Each row below holds a small network's activations on one input, seen along a few directions.
In each table, some parts of the input vary, and every possible input appears once, in random order.
Descriptions start from the smaller parts, as in this example, which fits no table here: one of 5 places around a ring, together with either a single point or one of 11 places around a ring or (one of 3 separate values, together with one of 6 places along a line).
Shared parts are said once, and a part with two or three values counts as separate values.
(in the rows, 128 means zero)

Table:
row 1: [ 71 124 144 134 143  96 120 135 120  19 125 116 175 130]
row 2: [195 165 135 138 127 132 118 190 159 155 153 119  96 153]
row 3: [184 149 146 140 136 127 109 168 158 156 159 143  73 142]
row 4: [ 88  97 118  86 151 182 161  85 105  90  93 127  99 134]
row 5: [ 85  57  99 103 117 151 135  78  92 134  76 117 142 112]
row 6: [173 198 158 142 102 100 106 177 145 173 177 127 149 147]
row 7: [104  89  74 194 103  96 122  72  95 170 101 123 176 108]
row 8: [116 124 115 102 148 163 161 101 115  61 134 130  90 121]
row 9: [ 99  63  86 151 102 120 134  73  91 157  78 133 169 104]
row 10: [ 70 118 150 101 146 130 142 142 122  32 112 123 143 113]
row 11: [164 154 160 141 137 123 113 142 175 187 175 156  98 127]
row 12: [186 193 123 138 124 105 110 206 149 164 159 119 132 151]
row 13: [ 89  73 111  83 146 169 151  80  92 110  81 119 124 120]
row 14: [169 188 173 138 112  98 111 144 174 184 168 139 123 131]
- Describe the family of inputs behind these rows. => either one of 6 places around a ring or one of 8 places along a line
- Which other rows belong to the same alternative as row 1? List them by row number. => row 4, row 5, row 7, row 8, row 9, row 10, row 13

Table:
row 15: [ 40  16  75  96 130 175 166  22  54  83  48 123 142  92]
row 16: [ 26  37  91  86 162 170 165  57  71  21  56 121 136 103]
row 17: [144 146 154 127 122 109 115 146 141 144 146 131 131 133]
row 18: [142 161 143 137 125 114 121 135 140 143 157 132 123 124]
row 19: [151 155 120 128 123 117 120 151 135 142 148 123 132 136]
row 20: [141 149 143 125 136 126 123 132 146 155 154 136 122 140]
row 21: [150 152 143 121 123 132 130 159 140 133 138 127 119 136]
row 22: [147 146 129 156 117 105 116 147 138 140 145 135 130 132]
row 23: [149 152 142 124 121 118 123 157 133 141 133 127 135 133]
row 24: [ 18  38  91 108 126 144 160  37  63  41  50 107 187  98]
row 25: [140 143 141 145 130 118 113 132 142 160 140 137 119 133]
row 26: [147 144 154 126 129 126 123 148 146 135 148 128 115 132]
row 27: [148 138 123 139 128 128 115 161 139 138 140 127 125 145]
row 28: [157 140 126 124 120 125 121 145 142 155 132 123 123 140]
row 29: [163 139 133 144 122 123 124 134 144 148 136 127 115 132]
row 30: [144 146 144 145 129 124 122 146 147 139 148 135 114 124]
row 31: [152 143 127 152 130 120 121 150 142 130 145 131 114 134]
row 32: [146 159 126 119 128 130 126 143 140 156 139 134 122 138]
- Describe the family of inputs behind these rows. => one of 3 separate values, together with either a single point or one of 5 places around a ring
- The inputs of row 21 and row 23 match in every part but the choice among 3 separate values. If row 27 is changed in the same way as row 21 into row 23, which row does it become? => row 19
- Change only the choice among 3 separate values in row 20. List by row number the other rows that result. => row 17, row 26
- List by row number the other rows that have the choice among 3 separate values in common with row 15. => row 20, row 25, row 28, row 29, row 32
- Change only the choice among 3 separate values in row 15. List by row number the other rows that result. => row 16, row 24

Table:
row 33: [176 138 102 116 130 153 130 144 129 189 125 127  94 145]
row 34: [ 60 114 109 114 136 135 161 119  95  13  84 104 167 125]
row 35: [167 190 141 175 125  68  91 226 157  93 173 118 159 155]
row 36: [150  88  81 139 108 142 126 107 108 196  96 116 134 134]
row 37: [ 90  95 143  89 151 165 157 101 129  53 119 133  99 110]
row 38: [165 202 187 118 126  90 101 197 179 137 181 129 140 140]
row 39: [ 83  91 104 179  93  86 112  79  89 189 108 142 201  94]
row 40: [182 200 156 167 111  98 113 137 161 188 186 145 114 138]
row 41: [ 70  94 121  94 147 144 153  96 108  31 104 113 146 114]
row 42: [ 94  62 110 163 104 118 117  61 104 189  90 133 157 108]
row 43: [135 121 157  82 151 168 138 128 137 101 136 139  61 129]
row 44: [163 140 125  99 154 168 137 140 140 157 135 139  64 144]
- Describe the family of inputs behind these rows. => either one of 3 separate values or one of 9 places along a line

Table:
row 45: [163 219 194  94 158 131 128 212 183  61 192 131  86 155]
row 46: [129 123 136 172 124 106 104 142 144 180 126 139 137 134]
row 47: [165 128 103 133 128 134 120 138 130 185 145 133 122 132]
row 48: [115 105 113 101 139 143 148  91 117  87 106 121 114 118]
row 49: [149 143 130 137 114 125 127 106 135 192 159 143 133 116]
row 50: [114 103 112 110 131 141 141 102 112  72 112 104 134 132]
row 51: [ 93 106 126 105 141 138 142  97 111 107 109 142 122 106]
row 52: [ 95 105 126 129 119 128 139 116 111  75  97 117 139 120]
row 53: [ 76 102 143 118 126 135 139 105 110  96 108 133 143 110]
row 54: [149 131 115 164 112 103  99 150 118 166 144 126 149 138]
row 55: [159 145 112 144 116 124 123 149 137 186 110 120 130 148]
- Describe the family of inputs behind these rows. => either a single point or (one of 2 separate values, together with one of 5 places around a ring)
- Change only the place on the ring of 5 in row 48. List by row number the other rows that result. => row 50, row 51, row 52, row 53
- Change only the choice among 2 separate values in row 55. List by row number the other rows that result. => row 50

Table:
row 56: [123 112 120 146 118 130 134  90 129 145 138 122 127 125]
row 57: [107 129 131 141 106 116 132  97 125 142 131 128 138 117]
row 58: [200 189 147 174 123  68  82 208 174 144 178 118 117 157]
row 59: [125  96 130 129 136 128 121 106 128 155 122 140 118 112]
row 60: [116 108 135 120 126 123 117 136 105 152 110 133 134 111]
row 61: [129 105 118 141 125 126 113 131 130 135 102 121 144 128]
row 62: [124 147 123 109 122 131 153 118 132  97 124 125 138 127]
row 63: [115 130 117 117 138 132 125 156 110  96 121 124 129 128]
row 64: [123 116 138 118 150 134 113 151 113  98 115 130 123 118]
row 65: [114 117 140 134 142 133 132 129 152  95 119 130 128 128]
row 66: [129 124  97 130 139 129 133 106 107 145 125 137 131 122]
row 67: [119 107 149 130 105 122 114 101 125 145 121 135 139 121]
row 68: [123 108 127 103 138 149 134 141 127 119 125 124 100 119]
row 69: [134  93 119 119 124 135 116 119 119 151 120 132 119 122]
row 70: [129 139 119 121 139 146 145 116 111 108 133 112 118 133]
row 71: [123 127 136 125 143 136 146 103 129 110 138 118 112 124]
row 72: [118 129 108 119 118 123 132 132 107 151 105 125 145 135]
row 73: [146 109 105 121 107 137 125 115 108 145 123 113 135 129]
row 74: [112 102 129 147 114 115 110 119 131 133 123 142 130 112]
row 75: [220 191 138 157 122 139 125 173 172 201 170 148  59 145]
row 76: [131 116  99 145 115 127 125 135 121 129 111 119 156 138]
row 77: [180 222 184 118 125 104 101 193 181 203 197 139 144 140]
row 78: [115 118 141  87 130 131 131 145 123 112 119 138 117 119]
row 79: [114 130 161 109 133 131 123 117 129 109 119 130 121 116]
row 80: [102 132 136 150 159 130 140 123 132  96 133 122 133 144]
row 81: [121 122 123 160 116 119 120 101 130 125 126 125 148 114]
row 82: [105 139 142 121 145 124 158 112 142 104 130 134 129 137]
row 83: [123 136 127  96 133 135 143 141 115 105 116 126 136 149]
row 84: [129 118 108 100 126 148 147 141 123 110 129 125 111 126]
row 85: [116 116 135 111 147 143 139 116 150 118 121 126 101 131]
row 86: [115 141 126 142 139 137 134 130 115  91 129 110 140 141]
row 87: [126 128 104 154 112 125 123 111 119 122 122 124 156 132]
row 88: [119 128 110 130 109 117 135 109 109 133 129 148 147 126]
- The inputs of row 83 and row 84 match in every part but one. If row 72 is changed in the same way as row 83 into row 84, which row does it become? => row 73
- Describe the family of inputs behind these rows. => one of 3 separate values, together with either a single point or (one of 2 separate values, together with one of 5 places around a ring)
- Change only the place on the ring of 5 in row 66. List by row number the other rows that result. => row 56, row 59, row 69, row 73
- Change only the choice among 3 separate values in row 59. List by row number the other rows that result. => row 67, row 74

Table:
row 89: [189 193 198 124 123  96  93 175 176 188 196 145 123 131]
row 90: [130 115 119 113 126 162 133 116 116 117 127 125  94 129]
row 91: [197 218 130 135 144 108 114 216 165 184 164 128 123 160]
row 92: [120 123 151 108 121 160 140 108 115 125 114 128 109 135]
row 93: [105 122 113 114 154 131 130 144 117 101 139 138 122 124]
row 94: [102 139 132 119 134 125 147 110 134  97 141 140 138 107]
row 95: [126 107 120 141 122 130 120 146 106 137 107 127 142 129]
row 96: [104 118 135 138 132 119 121 108 131 142 118 125 147 132]
row 97: [113 117 128 116 123 141 130 157 110 101 121 115 122 121]
row 98: [122 105 130 128 147 129 124 140 131  96 123 113 117 125]
row 99: [122 127 114 151 138 113 130 101 125 130 124 113 147 124]
row 100: [130 120 125 119 127 126 124 123 119  87 123 133 119 132]
row 101: [124 143 126 125 123 122 138 111 112  86 122 125 126 124]
row 102: [119 101 132 134 105 123 120 130 122 138 120 131 144 118]
row 103: [208 182 145 179 122  95 118 177 180 168 189 143  79 147]
row 104: [107 116 145 118 149 130 129 122 131 103 130 121 133 141]
row 105: [134 127 129  91 128 153 145 124 109 122 106 122 108 134]
row 106: [113 132 129 136 109 117 137 101 118 133 126 124 154 119]
row 107: [128 106 100 114 133 137 132 110 136 164 115 119 122 132]
row 108: [122 111 112 151 127 129 114 109 133 129 123 127 140 132]
row 109: [126 110 126 120 101 150 131 100 124 156 117 137 127 127]
row 110: [121 107 119 161 141 125 116 130 119 137 118 141 131 110]
row 111: [120 127 102 131 122 115 136 113 133 129 123 118 159 124]
row 112: [112 146 124 114 124 132 144 125 113  95 121 121 136 126]
row 113: [106 111 150 113 137 122 129 136 137 104 120 117 129 122]
row 114: [133 118 113 135 132 140 137  95 130 156 109 147 120 116]
row 115: [125 114 109 129 113 126 122 130 114 130 118 135 147 135]
- Describe the family of inputs behind these rows. => one of 3 separate values, together with either a single point or (one of 2 separate values, together with one of 4 places along a line)
- The inputs of row 95 and row 110 match in every part but the choice among 3 separate values. If row 97 is changed in the same way as row 95 into row 110, which row does it become? => row 98
- Change only the choice among 3 separate values in row 90. List by row number the other rows that result. => row 92, row 105

Table:
row 116: [163 183 153 134 139 138 116 141 182 188 151 172 117 127]
row 117: [187 161 130 122  92 110 111 191 146 156 137  90 167 126]
row 118: [107  44 127 143 106 120 124  56 112 213  96 153 102 115]
row 119: [ 94 139 160  56 139 162 150  96 126  58 134 127  87 128]
row 120: [ 95  75 118 136 103 135 123  36  88 175 101 152 143 124]
row 121: [173 172 106 165 140 117 109 173 146 162 174 139  84 161]
row 122: [ 94 105  98 133 137 113 163 146 107  51  90 120 166 120]
row 123: [154 111 124  66 150 206 163 142 120  89 111 105  49 128]
row 124: [114 111 172  67 162 197 154 104 133 100 138 129  45 123]
row 125: [178 154 134 170  98  92 119 166 150 127 140 103 148 178]
row 126: [171 152 172 156  80  89 137 131 166 131 170 132 147 125]
row 127: [ 58 110 131 126 148 118 138  81  97  86 105 120 175  96]
row 128: [ 68 111 141 127 139 105 162 120 124  58 114 129 161  75]
row 129: [ 81  99  69 148 129 149 143  91  68 118  94 114 173 141]
row 130: [174 169 149 161 140  96 118 121 161 133 193 149 123 114]
row 131: [151 174 142 153 125 110 112 129 181 160 182 162  87 135]
row 132: [ 74 113  83 134 137 128 125 112  94  70  77  95 177 130]
row 133: [ 74  99 170 128 162 119 113 142 144  58 138 145 124  89]
row 134: [196 178 107 126 130 148 121 187 150 184 142 150 119 142]
row 135: [155 176 131 111 126 102 101 199 135 194 129 113 117 166]
row 136: [149 154 179 132 105 108 113 152 166 164 161 125 179 127]
row 137: [156 177 164  99 109  97 127 157 172 196 146 138 128 112]
row 138: [110 125 121  69 145 173 153 139 103  54 119 106  94 172]
row 139: [ 64 106 113 125 126 127 140  54  93 122 100 127 179 111]
row 140: [179 173 116 170 142 103 102 168 130 127 170 126 120 155]
row 141: [129  43  77 163 117 140 123  97 101 201  75 115 101 117]
row 142: [116  72  77 147 114 151 114  78  64 167  82 120 143 140]
row 143: [118 100 120 115 142 129 110 174 124  45 114 126 128 106]
- Describe the family of inputs behind these rows. => one of 2 separate values, together with either one of 6 places around a ring or one of 8 places along a line
- The inputs of row 141 and row 118 match in every part but the choice among 2 separate values. If row 125 is changed in the same way as row 141 into row 118, which row does it become? => row 126
- Change only the choice among 2 separate values in row 124. List by row number the other rows that result. => row 123

Table:
row 144: [147 176 160 143 123 100 111 158 158 141 171 134 135 129]
row 145: [165 169 145 149 129 102 108 173 154 140 158 135 123 144]
row 146: [142 123 121 103 141 160 141 120 129 133 124 131  89 134]
row 147: [ 90  97  99 122 132 133 139 117  97  77  98 117 149 122]
row 148: [125 123 147  94 138 156 139 110 136 140 131 138  99 122]
row 149: [ 73 102 135 120 132 123 135  96 110  79 110 122 155 110]
row 150: [149 123 119 103 139 162 138 137 125 135 119 126  94 144]
row 151: [ 86  98 129 120 126 126 137 103 111  74 105 118 152 117]
row 152: [ 84  99 117 121 132 128 140 114 106  73  98 113 158 118]
row 153: [135 125 130 100 141 159 144 113 134 136 127 137  91 127]
row 154: [160 173 151 154 123 102 109 166 156 141 167 132 124 138]
row 155: [140  84  78 181  83 105 113  74 104 251  99 134 166 110]
row 156: [168 172 133 153 124 108 110 185 145 144 158 127 128 147]
- Describe the family of inputs behind these rows. => either a single point or (one of 3 separate values, together with one of 4 places along a line)
- A walk changes only the place on the line of 4. It starts at row 144 and steps to row 154. List the rest of the walk in order. => row 145, row 156
